A small network was shown many inputs. Here are its activations along a few directions, one row for each input.
Each table varies a few parts of the input and shows all the possible inputs, shuffled.
Descriptions start from the smaller parts, as in this example, which fits no table here: one of 4 places along a line, together with either a single point or one of 11 places around a ring or (one of 3 separate values, together with one of 8 places around a ring).
Shared parts are said once, and a part with two or three values counts as separate values.

Table:
x1: [ -1  38  12 -14 -50  16  24  -9  -3  52   9   4]
x2: [ 32 -13 -55 -22  39  -7  26  14  23 -26 -24  21]
x3: [ 36   1 -25 -26  25 -12  20  22  29 -50 -20  33]
x4: [ 22 -14  20 -21  41  19 -27 -37 -22 -41  49  -5]
x5: [ -9  52  25   7 -23 -25  44  22  -7  15 -32  18]
x6: [  1  44   1  -3 -51  11  26  12 -17  50  12   9]
x7: [  9  54   9  19 -11  -4  50  16   5  13 -39   5]
x8: [-36 -66  17  71 -13  24   5   3  35 -17  21 -20]
x9: [ 19  -4 -13 -40  11 -31  16  30  15 -48 -12  42]
x10: [  5  39  10  -5  19 -16 -43  -2 -39  -8   5 -53]
x11: [-85 -37  22  41 -20  38 -32  30  -4  -8 -26 -36]
x12: [ 44  20   9   0  14 -40 -28 -23 -27  33  -8 -43]
x13: [-15  44   9   2 -42 -13  30  22 -21  45   0  15]
x14: [  6 -12 -29 -47  -3 -24   9  36   0 -16  19  39]
x15: [ 44 -12  13 -29  56  -4 -54 -44   9  22  43  25]
x16: [ 71  -4  35 -13  39 -20 -51 -22 -20  25  -9 -18]
x17: [-91 -14 -19  51 -38  16 -59  -9 -21   0 -60 -27]
x18: [ 19 -12 -34 -51  -7  -5   7  26   5 -11  29  35]
x19: [-16  21  -8 -24  31   3 -32 -45 -16 -23  46 -27]
x20: [ 17 -40  22 -70  15   2   8 -33  32 -16  19  40]
x21: [  5  41 -28  26   1   4  52   5   0  37 -42  -4]
x22: [-15 -78 -13  89   1  41  20 -15  11  -5   7 -16]
x23: [-63 -47  19  58 -35  27 -11   3  33 -22  12 -38]
Question: What do these inputs look like to the network?
Answer: either one of 5 places along a line or one of 6 places around a ring or (one of 2 separate values, together with one of 6 places along a line)
Question: List by row number the other inputs of the same sort as x5.
Answer: x1, x2, x3, x6, x7, x9, x13, x14, x18, x20, x21

Table:
x24: [ 49 -46  -6 -49  50 -18 -20  -5  22 -41  30  25]
x25: [-65 -35  34  88 -42  43 -12  -8 -11  23   2 -49]
x26: [ 42  67   3 -24 -25 -25  39   4 -10  59  -2  22]
x27: [ 24  47  -9 -37 -14 -22  58  35   9  12 -31  48]
x28: [-89 -43   7  71 -47  48  -4   9  12   8  11 -24]
x29: [ 28  75  -9 -41 -13 -34  17  19 -30  39 -29   7]
x30: [ 42 -13   1 -51  60 -18 -59 -34 -16 -27  25   3]
x31: [-80 -10  22  80 -34  22 -36   1  -9   0 -27 -61]
x32: [ 41 -34   1 -59  36   3 -17 -27  14 -35  60  17]
x33: [ 37  68 -24 -25  -2 -24  45  33 -12  12 -39  20]
x34: [ 53 -25  17 -44  54   3 -36 -47   7  -6  47   8]
x35: [-78 -55  -8  76 -45  36  -1  15  17 -11 -31 -18]
x36: [ 19  58  -5 -39 -28 -19  60  16  -3  26   6  43]
x37: [ 53 -24 -17 -34  71 -20 -32 -16   3 -46  22  12]
x38: [-75 -31  -9  90 -21  26  -2   6   6 -12 -42 -52]
Question: What do these inputs look like to the network?
Answer: one of 3 separate values, together with one of 5 places around a ring
Question: Start at x28 and move only the place on the ring of 5, one step at a time. The first step leads to x25. Which rows follow, in order?
Answer: x31, x38, x35
Question: Start at x34 and move only the place on the ring of 5, one step at a time. The first step leads to x30. Which rows follow, in order?
Answer: x37, x24, x32

Table:
x39: [-40  61   9  20 -63   1  32  26 -17  47 -26 -10]
x40: [ 83   3  -3 -82  43 -23  22 -10  20 -10  38  60]
x41: [-36 -54  25  66  15  28 -68 -36  -8  -4   1 -65]
x42: [-33  40 -24  25 -46  -4  55  52   0  17 -61  16]
x43: [-59 -59  23  42  -5  31 -63 -26  -4 -14  28 -40]
x44: [-26  33  -7  26 -64   6  68  31   9  42 -27  18]
x45: [-22  63  11  47 -42  -5  28  16 -27  48 -45 -27]
x46: [-54 -77 -15  45  15  26 -26   1  26 -64  -6 -20]
x47: [ 84  38  -2 -62  59 -35 -26 -31 -22   8  23   5]
x48: [ 68  32   3 -93  39 -29 -19 -23 -16  -1  37  29]
x49: [ 75   5 -26 -82  51 -40  10  12  13 -39   5  48]
x50: [-41 -85   7  48  -3  45 -11 -12  28 -30  34 -13]
Question: What do these inputs look like to the network?
Answer: one of 3 separate values, together with one of 4 places along a line
Question: Changing only the choice among 3 separate values turns x41 into x47. The same change can be made to x43. Which row results?
Answer: x48
Question: Start at x45 and move only the place on the line of 4, one step at a time. The first step leads to x39. Which rows follow, in order?
Answer: x44, x42

Table:
x51: [-25 -16  27  35   0  17 -29 -24  -4   4   2 -55]
x52: [ 32  37  -7 -49   2 -27  23  13  -8   8 -19  33]
x53: [-25 -18  21  47  16  22 -46 -19 -19  -6  -7 -42]
x54: [  4 -18 -30 -51  18   7  18  15  30 -47  19  44]
x55: [ 27   5  35 -29  21  -4 -31 -31 -10   6  46   2]
x56: [-65 -33 -22  19 -25  26  15  16  29 -38  -5   9]
x57: [ 37  51  -9 -38   5 -21  39   3  -9  21  -7  30]
x58: [ 32  38  -4 -50   4 -30   5  13 -15   7 -20  23]
x59: [-28  38  -2  35 -39   3  36  17  -4  32 -26  -3]
x60: [-38 -60  -5  46  -3  18  19  16  30 -24  -7   5]
x61: [-46 -43 -16  40 -20  18  28  20  21 -48   0   0]
x62: [-19  42  -3  39 -37   5  36  14  -6  37 -25 -10]
x63: [-35 -24  18  23 -25  31 -31 -30 -17  30  37 -27]
x64: [ 22  -9  14 -37   9  -2 -37 -37 -11  21  60   0]
x65: [ 25 -27 -24 -30  19   0  32  19  23 -58  25  30]
x66: [ -9  36  -2  43 -41   6  36  17  -3  41 -25 -13]
x67: [-25 -29  -8  43  29  15 -58 -22 -22 -13 -13 -55]
x68: [ 37 -12 -17 -17  61 -20 -62 -34 -15 -25   8 -23]
x69: [-30 -13  38  35 -15  30 -28 -24 -15  18  22 -29]
x70: [ 54  49  -7 -30   1 -18  39   4  -7  31  -5  19]
x71: [ 37 -57 -12 -32  24  -1  -1   2  37 -24   8  44]
x72: [ 44  55  -9 -32   6 -18  39  -1 -10  27  -6  24]
x73: [ 37   1  20 -28  37 -18 -33 -36   0  -9  26 -24]
x74: [ 36   0  14 -17  50 -15 -50 -30 -14 -19  16 -11]
x75: [-29 -72   1  33 -16  20  -2   6  35 -16 -17  11]
x76: [-37  22   0  25 -43  -3  23  26  -3  19 -39  -2]
x77: [-37  32   4  25 -38  -4  -4  27 -18  26 -25 -21]
x78: [ 31 -46 -17 -23  35  -1  22  16  34 -33  20  40]
x79: [-36  23   2  23 -40  -6   5  27 -10  18 -40 -12]
x80: [ 30  47   1 -48   4 -30  -4  15 -21  14  -4  13]
Question: Changing only one part turns x67 into x68. The same change can be made to x56. Which row results?
Answer: x54
Question: What do these inputs look like to the network?
Answer: one of 2 separate values, together with either one of 4 places along a line or one of 5 places along a line or one of 6 places along a line
Question: Change only the choice among 2 separate values in x74. List by row number the other rows that result.
Answer: x53

Table:
x81: [-52 -18 -24  30 -19  28  17   9  -4 -34  -7 -11]
x82: [ 19  38  25 -52  21 -14 -18 -33 -14  -2  22  12]
x83: [-36  28  -1  18 -73   4  54  42  11  22 -38  32]
x84: [-19 -15 -10  47  -8  13  38   4  22 -15  17   1]
x85: [ -8  17  10  49  -5   8   7 -16  -5  23  20 -38]
x86: [-40  17  -4  31 -16  25 -16 -11 -26   5  -5 -54]
x87: [ 21  -1  11 -40  -6  -1 -26 -23 -21  27  61  18]
x88: [ 14   7   4 -63  23  -5  10  -6  24 -34  21  32]
x89: [ 59  12 -45 -30  33 -13  33   8  19   1 -21  35]
x90: [ 51  16 -13 -45  28 -36  16  34   7 -39  -6  15]
x91: [ 12 -23  45  38   3  24 -13 -23   2  26   9 -26]
x92: [  0 -57  25  33   3  26  20  -2  27  -7   6   9]
x93: [ 14 -31 -11 -54  -6  10  -1   1  16   0  59  35]
x94: [-53 -38 -16  27   4   8 -25  27   5 -35 -24   1]
x95: [-41   0   4  30   3   6 -59   5 -17  -1 -22 -37]
x96: [ 60  39 -25 -23  34 -22  10 -16 -20  32 -22  19]
x97: [ -3 -23  11  19   6  -4 -53 -29  -4   3 -11 -34]
x98: [-16 -63 -12  12   8  -3 -19  -6  21 -29 -14  -2]
x99: [-35  49  14  12 -62  -9  32  27 -12  64 -36  -6]
x100: [ 54  44   9 -37  28 -44  -8   8 -32  -7  -7   0]
Question: What do these inputs look like to the network?
Answer: one of 2 separate values, together with either a single point or one of 4 places along a line or one of 5 places around a ring
Question: Changing only the choice among 2 separate values turns x88 into x82. The same change can be made to x84. Which row results?
Answer: x85
Question: Change only the choice among 2 separate values in x87. List by row number the other rows that result.
Answer: x93
